A small network was shown many inputs. Here are its activations along a few directions, one row for each input.
In each table, some parts of the input vary, and every possible input appears once, in random order.
Descriptions start from the smaller parts, as in this example, which fits no table here: one of 4 places along a line, together with either a single point or one of 9 places around a ring or (one of 2 separate values, together with one of 8 places around a ring).
Shared parts are said once, and a part with two or three values counts as separate values.
In the rows, zero is written as 128.

Other details of the inputs vary at random and push rows far along two fixed directions, the same in every table; ignore that.

A family of inputs:
row 1: [149 129 118 123 124 146 134 141 144 113  99 135 126]
row 2: [141 129 128 109 142 139 118 124 119 136 148 138 107]
row 3: [151 122 153 136 146  37 147 132 137 120 138 159 172]
row 4: [113 140 114 143 121 144 115 132 121 111  87 110 138]
row 5: [125 114 127 129 122 147 130 114 123 153 147 121 110]
row 6: [125 124 122 125 123 142 134 118 128 148 154 123 106]
row 7: [149 119 123 128 125 151 130 137 140 118  92 133 130]
row 8: [113 147 133 109 116 139 129 152 141 103 113 121 140]
row 9: [130 147 142 113 118 136 155 140 155 112 117 107 123]
row 10: [113 136 130 119 115 141 122 146 138  99 108 122 132]
row 11: [136 120 143 178 131  39 147  98 125 129 124 134 169]
row 12: [106 121 114 123 127 145 111 134 112 139 150 134 121]
row 13: [132 121 113 132 169 126  95  86  77 186 187 143 104]
row 14: [105 111 120 128 127 149 107 132 108 144 142 132 124]
row 15: [132 139 139 123 112 140 146 133 152 108 113 110 117]
Each input here is: one of 3 separate values, together with either a single point or one of 4 places along a line.
Q: The inputs of row 11 and row 4 match in every part but the choice among 3 separate values. If row 9 is changed in the same way as row 11 into row 4, which row does it become?
A: row 8
Q: Which other rows does row 15 become when the choice among 3 separate values takes its other values? List them by row number.
A: row 2, row 10
Q: List by row number the other rows that have the choice among 3 separate values in common with row 3.
A: row 1, row 2, row 7, row 13

A family of inputs:
row 16: [122 127 127 140 119 118 128 130 130 117 116 127 141]
row 17: [119 122 131 140 118 120 128 132 130 119 115 126 143]
row 18: [116 128 132 139 120 118 132 131 130 120 117 120 144]
row 19: [127 131 128 138 122 115 137 128 136 122 118 123 138]
row 20: [124 119 124 124 136 125 115 127 116 141 150 144 126]
row 21: [136 116 123 127 139 134 121 121 118 147 141 138 122]
row 22: [138 128 129 114 131 148 139 123 130 142 144 121 104]
row 23: [120 136 126 123 134 133 118 121 116 131 139 125 120]
row 24: [140 136 143 118 124 111 146 133 147 120 130 130 136]
row 25: [129 126 125 142 121 118 131 126 130 121 113 127 140]
row 26: [142 124 129 134 130 119 137 133 136 125 114 133 138]
row 27: [140 132 133 136 131 114 136 124 135 122 114 125 133]
row 28: [125 131 136 131 126 113 131 134 134 115 119 125 137]
row 29: [126 132 129 109 128 142 134 130 129 134 151 125 107]
row 30: [123 135 139 101 126 148 130 133 133 136 152 123 111]
row 31: [123 128 126 127 135 126 114 121 114 134 144 134 121]
row 32: [130 128 130 145 125 118 138 120 131 127 111 120 140]
row 33: [144 127 133 137 129 117 136 125 137 120 114 129 130]
row 34: [123 129 132 107 126 149 134 132 129 135 148 122 106]
row 35: [126 137 137 104 129 137 131 130 132 136 158 128 113]
row 36: [117 127 133 136 118 116 134 134 135 120 119 121 140]
row 37: [137 118 128 145 121 119 135 122 135 125 113 129 136]
row 38: [135 135 131 132 129 112 134 128 135 117 118 127 134]
row 39: [123 119 130 124 132 130 114 123 118 135 146 135 118]
row 40: [124 133 128 130 129 116 129 136 130 118 116 130 146]
row 41: [120 122 133 137 117 117 134 135 136 119 120 126 138]
row 42: [125 120 120 130 128 137 120 118 119 142 144 131 116]
row 43: [136 130 128 135 128 115 127 126 130 116 112 132 136]
row 44: [114 131 124 127 128 134 123 123 120 139 148 123 119]
row 45: [138 133 138 109 133 141 136 122 133 145 152 124 111]
row 46: [122 134 128 123 135 127 120 123 120 133 146 128 118]
row 47: [129 128 129 129 126 117 131 141 136 117 120 136 140]
row 48: [131 130 133 132 126 114 130 133 136 112 121 132 133]
row 49: [135 152 107  98 110 224 132 156 152  99  73 100  97]
row 50: [127 134 125 126 138 127 120 116 115 137 141 127 120]
row 51: [120 125 128 124 133 135 113 124 115 134 140 130 120]
row 52: [132 128 123 123 139 138 126 124 121 146 138 128 120]
row 53: [138 132 132 139 131 115 134 120 130 122 110 124 136]
row 54: [132 126 131 133 125 116 126 131 135 111 118 135 134]
row 55: [130 129 123 125 140 140 124 121 117 145 134 126 124]
row 56: [119 132 121 129 130 138 123 117 116 142 141 120 120]
row 57: [127 131 122 119 138 132 123 127 120 142 143 131 122]
row 58: [115 128 126 120 135 135 118 130 114 140 141 129 129]
row 59: [122 118 131 138 116 120 130 133 135 118 117 129 139]
row 60: [126 123 132 128 125 119 131 143 135 119 118 134 142]
row 61: [133 121 122 128 139 135 119 120 114 147 137 134 125]
row 62: [124 132 135 133 127 115 128 131 129 115 116 124 140]
row 63: [127 119 130 130 124 120 127 140 133 118 116 138 143]
row 64: [123 127 130 138 118 116 134 133 137 117 121 128 136]
row 65: [138 120 126 130 137 133 121 114 119 140 138 133 114]
row 66: [137 122 125 132 127 118 130 134 134 120 115 139 141]
row 67: [138 130 131 133 128 113 133 129 136 115 119 131 132]
row 68: [121 125 122 123 136 129 114 128 112 140 145 138 128]
row 69: [119 132 129 139 121 116 132 129 131 118 118 122 143]
row 70: [140 152 109 107 111 229 128 141 146  99  62  92  91]
row 71: [124 126 122 128 127 138 125 121 123 141 144 126 114]
row 72: [126 133 129 128 128 115 132 140 135 118 119 131 142]
row 73: [128 123 121 125 139 126 116 123 112 145 144 139 128]
row 74: [135 122 131 143 122 117 140 124 137 126 116 126 135]
row 75: [140 129 136 125 124 110 149 132 143 119 127 129 131]
row 76: [131 133 126 131 131 117 132 132 130 122 114 130 145]
row 77: [118 119 123 131 127 129 117 120 117 141 151 134 120]
row 78: [118 119 126 124 136 127 113 129 110 143 147 138 131]
row 79: [117 127 127 118 135 133 120 133 118 141 145 130 125]
row 80: [128 126 136 131 124 116 130 135 136 113 119 130 134]
row 81: [139 125 129 135 127 116 129 127 135 115 115 135 133]
row 82: [127 121 122 136 131 137 122 113 114 149 139 126 119]
row 83: [126 129 123 130 130 144 128 117 122 146 137 118 114]
Q: Describe the family of inputs behind these rows.
A: one of 4 places along a line, together with either one of 2 separate values or (one of 3 separate values, together with one of 5 places around a ring)
Q: The inputs of row 40 and row 55 match in every part but the place on the line of 4. If row 69 is changed in the same way as row 40 into row 55, which row does it become?
A: row 32
Q: The inputs of row 47 and row 49 match in every part but the place on the line of 4. If row 23 is changed in the same way as row 47 into row 49, which row does it become?
A: row 50
Q: Which other rows does row 28 become when the choice among 3 separate values takes its other values? List them by row number.
A: row 36, row 79
Q: Which other rows does row 30 become when the choice among 2 separate values takes its other values? List them by row number.
A: row 34
Q: Which other rows does row 35 become when the choice among 2 separate values takes its other values? List them by row number.
A: row 29
Q: Which other rows does row 61 become when the place on the ring of 5 takes its other values? List them by row number.
A: row 21, row 26, row 52, row 55

A family of inputs:
row 84: [102 128 114 153  97 157 130 140 145  94  81 102 125]
row 85: [139 113 145 149 136  41 160 103 128 157 182 141 134]
row 86: [160 133 120 136 126 160 115 131 130  99  53 126 131]
row 87: [120 128 120 108 124 146  97 129 115 124 164 142  92]
row 88: [132 129 160 130 116 102 139 164 161  61  69 131 159]
row 89: [ 91 135  98 127 131 148 106 111 101 152 160 126 112]
row 90: [141 110 106 130 149 118 127 125 112 171 164 160 132]
row 91: [140  85 141 135 130 131 121 108 118 180 160 147 129]
row 92: [157 141 114 123 137 157 129 139 134 104  63 130 145]
row 93: [121 113 140 128 121 105 126 142 137 105 147 148 124]
row 94: [104 136 100 142 102 172 110 123 130 103  94 102 113]
row 95: [108 126 142 162 136  36 138 131 111 138 139 143 203]
row 96: [132 143 128 111 156 157  99  80  92 171 183 116  71]
row 97: [104 148 107 135 100 152 144 156 148 110  88 109 145]
row 98: [149 104 107 148 141 121 102 103 103 149 149 155 115]
row 99: [ 94 142 106 115 132 206  81 107  82 149 143  99  85]
row 100: [ 85 117 126 114 109 215 106 116 114 174 164  95  93]
row 101: [125 119 157 100  89 164 150 157 165  92 101 119 134]
row 102: [153 133  96 127 126 167 130 138 141 109  84 135 126]
row 103: [ 88 121 124 125 140 133 106 115  82 175 177 117 120]
row 104: [145 163 113 117 118 165 149 122 152 110 108 107  99]
row 105: [113 146 104  78 129 193 100 140 120 134 167 133  78]
row 106: [146 147 146 129 122 151 149 125 155  97  79  95 113]
row 107: [132  99 100 117 149 163 110 114  97 187 185 143  88]
row 108: [132 146 141 111 118 147 111 152 146  75  80 124 128]
row 109: [132 122 108  97 169 170 104 117  84 197 177 142 104]
row 110: [128 118 144 134 127  31 145 153 145 118 158 172 178]
row 111: [141 127 139 146 142  41 159 110 129 161 186 149 146]
row 112: [150 123 123 122 130 161 139 148 142 115  65 120 137]
row 113: [148 113 107 137 119 184 126 137 140 114  87 125 104]
row 114: [126 103 150 139 121  31 146 149 144 110 154 164 168]
row 115: [145 137 149 144 162  43 134  95 116 150 170 143 153]
row 116: [ 95 101 129 169 128  44 130 117 110 158 176 146 159]
row 117: [109 156 116 129 118 155 125 139 128  96  74 103 151]
row 118: [131 131 156 116 115  98 151 172 167  71  74 128 168]
row 119: [124 151 134  87 128 158 131 170 149 101 107 123 139]
row 120: [159 117 140 156 125 117 140 145 151  88  41 133 159]
row 121: [132 135 113 118 140 159 109  79  99 166 192 121  63]
row 122: [145 147 143 123 146  94 154 123 134 143 142 119 144]
row 123: [112 131 140 165 105 111 136 144 142  79  56 105 168]
row 124: [131 128 157 133 148  26 123 139 130 108 141 168 186]
row 125: [139 101 173 146 125  53 159  90 131 169 183 135 143]
row 126: [143 139 129 133 109 156 154 120 154 102 102 102  97]
row 127: [129 146 127  90 144 193 131 114 117 163 158  92  71]
Q: The inputs of row 107 and row 116 match in every part but one. If row 92 is changed in the same way as row 107 into row 116, which row does it become?
A: row 117
Q: The inputs of row 106 and row 120 match in every part but one. If row 121 is changed in the same way as row 106 into row 120, which row does it become?
A: row 98
Q: Describe the family of inputs behind these rows.
A: one of 4 separate values, together with either a single point or (one of 2 separate values, together with one of 5 places around a ring)
Q: Which other rows does row 113 become when the choice among 4 separate values takes its other values? List them by row number.
A: row 84, row 93, row 126
Q: Which other rows does row 127 become when the choice among 4 separate values takes its other values? List them by row number.
A: row 103, row 112, row 118
